A small network was shown many inputs. Here are its activations along a few directions, one row for each input.
Each table varies a few parts of the input and shows all the possible inputs, shuffled.
A made-up example of a description, with smaller parts first: line(4) and (point or line(9) or (values(2) and ring(8))).
Shared parts are said once, and a part with two or three values counts as separate values.
(in the rows, 100 means zero)

Other details of the inputs vary at random and push rows far along three fixed directions, the same in every table; ignore that.

Rows:
R1: 129,135,78,98,62,110,114,99,53,104,90,74
R2: 107,69,123,111,100,131,100,90,131,103,107,123
R3: 90,98,118,109,98,87,89,100,108,79,113,66
R4: 167,104,76,76,78,115,111,68,88,101,90,122
R5: 77,100,105,101,88,99,82,115,91,86,131,100
R6: 83,137,63,91,132,53,84,103,74,123,78,97
R7: 95,88,122,116,95,72,81,102,101,85,109,80
R8: 149,130,106,104,34,95,97,87,61,108,93,83
R9: 102,124,70,103,116,85,84,97,60,122,75,83
R10: 131,142,85,97,53,91,116,97,62,96,88,83
R11: 74,147,76,106,130,82,98,117,71,137,72,91
R12: 90,93,120,117,102,93,70,96,98,89,108,78
R13: 56,137,64,105,121,65,100,121,77,116,76,107
R14: 93,92,111,103,98,76,87,104,97,76,125,81
R15: 91,93,114,115,109,103,83,104,88,80,116,74
R16: 83,100,125,109,86,85,89,110,107,97,119,83
R17: 157,126,103,107,42,93,85,75,64,101,84,65
R18: 104,74,110,95,94,121,106,100,132,88,123,136
R19: 68,128,70,110,105,84,97,108,81,115,78,102
R20: 108,143,83,88,108,65,106,104,85,102,79,76
R21: 106,75,109,82,96,118,122,99,138,84,130,119
R22: 93,87,114,113,111,105,70,104,84,92,114,75
R23: 92,46,139,70,92,127,104,94,114,122,92,116
R24: 87,86,113,123,97,89,69,90,94,91,106,82
R25: 142,135,92,102,39,126,92,94,48,102,99,78
R26: 94,82,114,118,104,92,79,104,90,93,111,71
R27: 103,114,90,101,124,104,118,93,125,132,66,130
R28: 77,95,107,107,89,109,92,119,96,93,122,77
R29: 133,112,81,83,123,102,119,90,107,102,71,121
R30: 80,143,90,105,116,69,99,112,87,123,76,101
R31: 108,71,125,104,93,121,109,91,145,106,109,113
R32: 105,71,110,105,105,142,118,98,121,87,117,117
R33: 102,130,87,113,76,92,88,90,66,123,81,90
R34: 123,59,117,97,113,123,101,91,133,97,111,101
R35: 120,70,116,92,111,110,103,88,132,78,120,121
R36: 101,70,111,107,95,135,105,96,130,90,108,126
R37: 75,102,113,111,81,98,92,111,109,90,116,80
R38: 159,119,88,76,62,121,137,85,104,101,87,111
R39: 92,85,110,116,105,96,90,106,88,82,115,70
R40: 89,100,120,119,101,92,83,96,101,77,109,77
R41: 73,96,99,104,88,95,91,105,86,82,133,98
R42: 105,77,111,92,98,122,116,96,131,82,126,129
R43: 146,94,86,92,99,103,106,75,104,110,74,126
R44: 61,141,65,93,119,57,105,126,86,117,86,101
R45: 120,118,77,84,110,113,132,98,105,106,78,128
R46: 91,90,109,111,113,109,81,106,82,81,118,73
R47: 94,93,114,101,104,85,68,102,93,87,125,87
R48: 105,76,117,103,97,123,120,97,132,79,114,126
R49: 74,102,111,115,92,109,94,107,94,81,118,84
R50: 113,103,83,92,137,107,116,89,120,106,71,119
R51: 122,63,122,101,112,113,94,89,130,86,106,120
R52: 70,95,104,120,86,104,93,100,90,84,116,89
R53: 98,103,119,111,97,85,87,100,96,74,110,83
R54: 169,113,97,84,40,139,130,73,102,97,94,100
R55: 102,77,116,108,96,131,118,91,135,83,110,120
R56: 83,88,116,122,93,102,87,111,88,105,116,81
R57: 89,92,116,119,97,84,89,98,101,78,108,72
R58: 116,106,86,87,133,90,116,89,135,123,65,111
R59: 77,99,111,112,87,99,86,116,93,83,119,96
R60: 61,77,126,78,78,105,87,114,79,106,100,83
R61: 59,70,96,104,180,71,122,116,157,95,86,128
R62: 119,111,112,62,38,117,103,92,44,108,86,70
R63: 78,84,109,123,95,110,77,105,78,106,117,89
R64: 90,133,77,86,130,71,93,108,81,101,93,92
R65: 78,141,76,82,138,45,92,114,96,120,85,82
R66: 78,98,107,105,94,110,103,116,94,86,126,71
R67: 81,92,116,117,100,115,78,111,82,104,119,84
R68: 125,117,83,72,106,97,122,95,119,131,87,125
R69: 98,79,100,54,130,103,120,94,104,124,57,112
R70: 37,84,77,103,174,83,127,120,139,105,87,143
R71: 109,73,122,98,99,117,101,93,133,101,121,133
R72: 73,103,115,121,83,102,86,108,102,87,112,91
R73: 92,133,74,102,116,65,94,101,69,101,77,89
R74: 44,82,94,105,166,88,119,125,156,104,90,146
R75: 106,61,117,111,95,118,101,89,124,100,110,134
R76: 172,105,91,89,86,131,107,73,90,114,76,108
R77: 95,89,115,105,97,72,77,102,100,88,121,83
R78: 74,95,111,122,79,95,92,110,102,89,111,87
R79: 106,65,113,106,88,114,116,102,134,87,110,128
R80: 126,142,84,102,54,98,114,91,65,102,84,77
R81: 87,82,102,117,107,104,80,99,78,84,116,78
R82: 105,67,106,101,108,148,115,101,115,87,119,116
R83: 85,89,108,120,99,92,80,92,91,80,110,81
R84: 70,135,70,93,153,68,106,119,88,114,77,72
R85: 101,132,71,93,72,88,91,102,62,108,100,103
R86: 78,98,106,103,86,87,101,112,96,80,131,89
R87: 108,102,84,86,119,91,121,99,123,128,85,135
R88: 78,102,108,95,82,89,90,117,105,88,133,89
R89: 80,94,123,125,83,91,87,103,102,101,109,83
R90: 78,101,114,106,81,89,94,117,106,85,121,86
R91: 78,91,110,110,87,90,75,102,87,101,128,102
R92: 94,96,126,116,100,80,75,100,101,83,110,84
R93: 79,136,91,104,114,76,92,114,80,119,84,96
R94: 117,109,69,88,114,132,119,104,96,120,77,125
R95: 181,101,98,69,61,118,114,71,105,91,106,104
R96: 114,119,75,78,144,79,110,94,119,124,70,129
R97: 105,102,87,89,126,113,120,104,118,134,83,113
R98: 165,94,82,91,53,156,121,72,74,101,97,114
R99: 117,85,101,52,114,104,111,87,96,137,51,111
R100: 81,101,58,97,139,111,118,110,102,127,73,133
R101: 132,113,88,95,118,100,110,80,118,119,61,118
R102: 106,59,106,108,96,134,114,104,123,95,112,119
R103: 126,103,93,82,101,114,108,93,108,119,97,133
R104: 77,103,106,99,93,100,92,112,90,79,134,93
R105: 116,116,79,80,140,75,120,98,128,123,62,115
Each input here is: ring(5) and (point or (line(4) and line(5))).
Q: Changing only the ring(5) part turns R52 into R83. The same change can be made to R49. Which row results?
A: R50
Q: Changing only the ring(5) part turns R75 into R13. The same change can be made to R30. Which row results?
A: R74
Q: Which other rows does R93 become when the ring(5) part takes its other values? List them by row number.
A: R29, R45, R51, R59

Rows:
R106: 98,76,91,79,147,99,111,94,126,123,78,136
R107: 85,94,78,89,137,122,139,110,134,111,85,134
R108: 185,89,108,105,81,118,98,63,127,96,95,117
R109: 166,137,98,102,73,90,81,74,71,103,82,73
R110: 120,110,108,116,74,98,82,94,74,67,127,71
R111: 119,127,98,82,77,89,107,93,83,118,77,81
R112: 156,71,97,103,74,151,106,68,95,104,86,127
R113: 80,144,84,90,120,57,108,110,96,126,67,96
R114: 74,156,59,108,115,76,117,121,92,113,84,110
R115: 62,68,137,102,105,84,67,114,90,82,133,64
R116: 121,113,103,123,70,92,81,95,79,67,132,76
R117: 56,104,105,91,139,58,88,118,101,93,106,72
R118: 5,91,101,130,140,87,75,135,93,91,132,91
R119: 128,134,74,114,84,88,101,90,80,95,86,95
R120: 99,98,79,113,136,103,128,99,145,112,84,142
R121: 131,70,100,99,97,149,121,86,115,117,85,127
R122: 146,148,84,85,42,88,105,91,75,97,104,94
R123: 129,76,88,88,97,151,126,93,112,104,102,132
R124: 94,40,140,104,91,127,94,90,133,106,113,123
R125: 78,152,58,100,127,78,115,117,86,105,87,104
R126: 122,137,84,109,81,99,107,93,78,106,84,93
R127: 147,76,92,88,111,133,123,81,121,89,99,119
R128: 30,104,107,91,117,78,94,134,92,116,101,86
R129: 93,74,80,97,151,119,120,99,120,116,69,129
R130: 140,70,91,98,108,141,110,79,109,104,95,133
R131: 156,90,90,86,71,150,128,82,110,88,109,120
R132: 57,71,115,101,125,89,115,119,161,92,121,136
R133: 61,72,122,122,112,101,70,116,83,74,137,66
R134: 16,107,96,136,136,65,85,137,114,71,143,91
R135: 95,97,86,76,134,94,131,105,143,106,92,141
R136: 75,71,140,116,69,93,57,98,76,84,124,69
R137: 80,81,126,127,81,102,72,103,80,61,132,56
R138: 61,140,63,102,119,96,107,119,71,133,72,110
R139: 83,147,78,98,116,51,108,110,102,126,72,101
R140: 68,134,68,113,127,90,100,110,73,138,63,103
R141: 128,128,94,86,82,77,100,88,81,101,77,88
R142: 107,41,135,92,102,115,102,87,141,78,114,106
R143: 112,133,93,72,68,96,115,103,81,113,86,88
R144: 103,94,131,99,53,103,80,99,71,106,108,66
R145: 158,122,100,96,76,105,77,78,57,119,75,68
R146: 119,113,95,80,84,93,96,92,67,118,70,83
R147: 70,99,127,128,63,105,81,116,86,64,147,75
R148: 138,43,139,118,90,135,70,71,118,95,114,106
R149: 76,142,71,73,122,69,115,117,90,116,81,92
R150: 61,136,77,82,112,79,105,119,78,141,68,108
R151: 47,57,108,107,138,128,114,123,134,102,113,127
R152: 115,84,95,92,162,98,109,89,142,115,71,115
R153: 111,126,85,81,73,101,99,98,68,121,90,101
R154: 104,89,88,90,137,80,121,94,147,107,78,137
R155: 102,115,124,96,45,93,91,105,83,84,123,80
R156: 83,88,127,134,78,94,69,102,83,57,135,65
R157: 158,139,90,86,57,78,96,83,73,95,97,85
R158: 71,81,134,100,65,102,73,115,79,81,144,66
R159: 117,51,133,93,107,106,100,89,144,71,129,115
R160: 101,50,126,115,101,137,109,93,137,83,121,111
Q: Changing only one part turns R114 into R147. The same change can be made to R157. Which row results?
A: R159
Q: What is each input in this table made of?
A: line(5) and (point or (values(2) and ring(5)))
Q: Which other rows does R151 become when the ring(5) part takes its other values? List them by row number.
A: R121, R123, R129, R133
Q: Which other rows does R125 become when the values(2) part takes its other values? List them by row number.
A: R135
Q: Which other rows does R127 become when the values(2) part takes its other values? List them by row number.
A: R117
Q: Which other rows does R153 become when the line(5) part takes its other values? List them by row number.
A: R122, R135, R149, R158
Q: List by row number the other rows that have the line(5) part in common with R112.
A: R106, R118, R124, R130, R136, R138, R140, R148, R150, R153
